These are the activations of a small neural network, seen along a few directions. Each row is one input.
In each table, some parts of the input vary, and every possible input appears once, in random order.
A made-up example of a description, with smaller parts first: one of 3 separate values, together with either a single point or one of 11 places around a ring or (one of 5 places around a ring, together with one of 6 places along a line).
Shared parts are said once, and a part with two or three values counts as separate values.
(in the rows, 128 means zero)

Other details of the inputs shift rows strongly along two fixed directions, in all tables alike. That doesn't count.

Rows:
r1: [ 92 152 147 151 100 123 141 136 118  97  98 118 103 148 156 142 166]
r2: [115 117 137 160 169 165 109 142 120 125 133 137 119 134  56  98 123]
r3: [ 79 159 155 168 103 135 137 150 112  82  79 115  91 149 150 137 178]
r4: [151 133 116  97  78  80 143 103 138 124 137 107 147 133 210 153 114]
r5: [118 118 132 159 171 167 104 130 127 132 135 140 129 135  59 105 118]
r6: [202  99  89  60 139  95 129 117 147 188 188 145 171  75 113 125  69]
r7: [119 116 134 164 172 173  95 125 130 129 129 139 135 132  62 111 116]
r8: [117 125 137 130 164 147 136 168 114 151 137 161 103  98  37 107 148]
r9: [158 130 115  62  91  84 157 126 136 138 126 110 135 108 224 159 124]
r10: [203  96  88  60 137  96 128 115 146 190 187 147 173  77 113 124  72]
r11: [121 126 135 131 165 147 134 174 112 145 134 157 101  96  39 102 145]
r12: [115 117 133 161 168 169 105 129 126 131 132 142 128 138  60 104 125]
r13: [116 116 139 165 170 172  99 137 123 121 126 136 125 132  60 104 121]
r14: [147 138 115 105  82  88 137 102 140 121 129 107 147 134 209 153 115]
r15: [ 86 157 149 157 102 124 147 150 110  90  91 116  89 149 150 131 173]
r16: [180  93  99 103 151 126 103  93 148 162 177 132 178 120 110 114  65]
r17: [182  94 101 108 153 131  93  90 152 158 172 128 183 116 114 121  59]
r18: [118 111 131 120 183 168 130 151 121 158 133 154 111 118  62 106 137]
r19: [ 70 166 151 162 102 125 158 151 107  92  88 122  78 156 145 130 188]
r20: [116 115 136 166 169 175  95 125 128 128 126 141 134 135  63 110 123]
r21: [153 135 111  96  75  79 143  99 139 126 134 108 149 135 218 152 116]
r22: [ 72 163 150 161 100 125 157 149 106  94  88 124  81 158 146 130 191]
r23: [153 129 117  62  90  84 159 120 138 143 128 115 137 112 223 165 127]
r24: [141 135 119 102  83  83 150 111 132 123 135 110 136 136 198 146 124]
r25: [ 84 156 148 124 117 132 164 161 113 116  85 130  80 131 157 144 188]
r26: [195  86 101 103 150 128  86  89 153 154 173 122 191 108 124 123  48]
r27: [ 83 156 153 161 102 131 137 139 116  91  88 119  99 150 152 144 173]
r28: [141 136 121 118  85 101 126 101 140 116 117 110 149 135 205 156 123]
r29: [136 108 123 137 168 147 118 135 123 140 155 137 129 129  63  92 105]
r30: [113 115 141 167 170 174  96 129 126 125 127 139 131 133  60 113 122]
r31: [ 71 166 152 165 102 129 151 149 110  90  84 121  82 156 147 134 186]
r32: [149 132 121 108  81  93 127  98 142 117 125 106 155 130 212 162 113]
Description of these inputs: one of 4 places along a line, together with either one of 2 separate values or one of 6 places along a line.
Changing only the place on the line of 4 turns r28 into r17. The same change can be made to r20. Which row results?
> r7
Change only the place on the line of 6 in r29. List by row number the other rows that result.
> r2, r3, r13, r15, r26
A walk changes only the place on the line of 4. It starts at r21 and steps to r31. List the rest of the walk in order.
> r4, r15
Which other rows agree with r27 in the place on the line of 4? List them by row number.
> r1, r4, r8, r23, r24, r30, r32

Rows:
r33: [147 115 124  62 132 104 162 132 133 161 150 131 127 110 157 143 119]
r34: [ 92 130 162 142 166 159 139 190 102 127 111 150  80  96  47 122 173]
r35: [117 122 140 163 172 168 101 149 119 120 121 139 119 115  55 105 128]
r36: [166 131 103  94 104 107 120 109 150 148 126 129 159 102 181 155 107]
r37: [160 109 110  99 121 108 126  88 145 139 161 108 163 144 176 135  81]
r38: [162 109 100  90 154 133 127 110 143 162 148 130 149 122 146 120  88]
r39: [155 109  96 122 153 121 128 112 129 172 187 160 148 124  50  87  98]
r40: [165  93 112 113 182 156 101 131 135 153 159 133 149 114  81  93  79]
r41: [151 111 125 118 121 119 117 115 132 118 145 107 147 137 151 124  94]
r42: [129 114 118 125 175 158 122 127 132 148 137 135 129 135  95 105 112]
r43: [164 111 106  99 113 108 119  82 148 150 153 124 172 130 171 144  97]
r44: [152  96 110 116 186 157 109 111 139 161 165 135 152 132  81  99  81]
r45: [125 140 134 138 124 132 122 142 123 112 103 123 120 112 140 134 139]
r46: [ 71 156 152 160 122 143 147 141 113  94  90 117  87 166 147 131 176]
r47: [131 151 127 122  72  94 128 107 141 110 108 113 142 128 205 168 138]
r48: [136 164 110 116  50  58 158 123 129 122 129 124 127 124 182 146 145]
r49: [102 147 148 143 102 124 138 144 116  87  97 105 103 148 171 133 156]
r50: [114 142 136 146 133 145 125 155 119 112  91 131 105 110 124 130 151]
r51: [ 84 151 142 153 124 149 138 136 119 119  86 138 100 144 134 136 181]
r52: [170 125 102 116 110  81 135 127 128 141 167 128 143 104 113 108  96]
r53: [ 96 122 158 192 162 170 101 145 112 100 119 133 112 137  43 107 133]
r54: [ 94 145 139 149 121 141 134 126 123 119  98 134 112 146 139 137 169]
r55: [ 97 127 155 186 163 170 103 149 113 102 114 134 109 132  49 107 139]
r56: [105 149 143 155  98 123 120 121 131 103 103 123 125 139 147 151 151]
r57: [102 131 149 126 155 153 136 169 117 146 122 161 102  99  58 135 164]
r58: [136 127 127 117 119 122 127 132 128 113 121 110 128 132 163 126 122]
r59: [148 115 123  68 119 105 154 124 134 169 146 144 139 103 151 154 131]
r60: [ 98 129 151 182 143 161 104 129 127 114 119 137 124 143  64 123 138]
r61: [ 97 154 132 134 105 133 148 132 123 122  81 134 105 138 173 149 178]
r62: [143 120 114 131 143 117 139 147 117 135 165 135 117 127  68  79 112]
r63: [100 143 142 141  94 113 146 113 124  96 114 103 116 169 189 147 142]
r64: [164 100 124  64 142 110 144 147 130 155 159 129 133  94 132 130 107]
r65: [159 124 108 110 125 123 109 110 147 147 134 134 158 107 140 142 105]
r66: [149 108 128 124 118 118 116 112 131 113 148 105 148 143 149 126  91]
r67: [103 146 139 141  86 113 138 107 127 108 105 118 125 156 185 156 159]
r68: [ 80 166 151 167 106 140 129 146 121  97  76 131  98 137 135 147 185]
r69: [147  88 119 139 164 154  97  90 141 155 172 141 167 140  69 112  85]
r70: [161 115 120 121 125 116 107 113 138 127 141 116 158 110 140 133  92]
r71: [140 142 120  97  89 102 146 136 129 113 102 104 122 123 223 146 134]
r72: [109 145 120 139 128 114 160 140 113 131 145 136  99 148  96  94 142]
Changing only one part turns r71 into r36. The same change can be made to r49. Which row results?
> r47
What do these inputs look like to the network?
> one of 5 places around a ring, together with either one of 2 separate values or one of 6 places along a line
Change only the place on the line of 6 in r46. List by row number the other rows that result.
> r37, r38, r42, r44, r63
Which other rows agree with r50 in the place on the ring of 5? List them by row number.
> r34, r35, r45, r52, r53, r55, r70
Change only the place on the ring of 5 in r59. List by row number the other rows that result.
> r33, r34, r57, r64
A walk changes only the place on the ring of 5. It starts at r39 and steps to r72. List the rest of the walk in order.
> r62, r52, r48
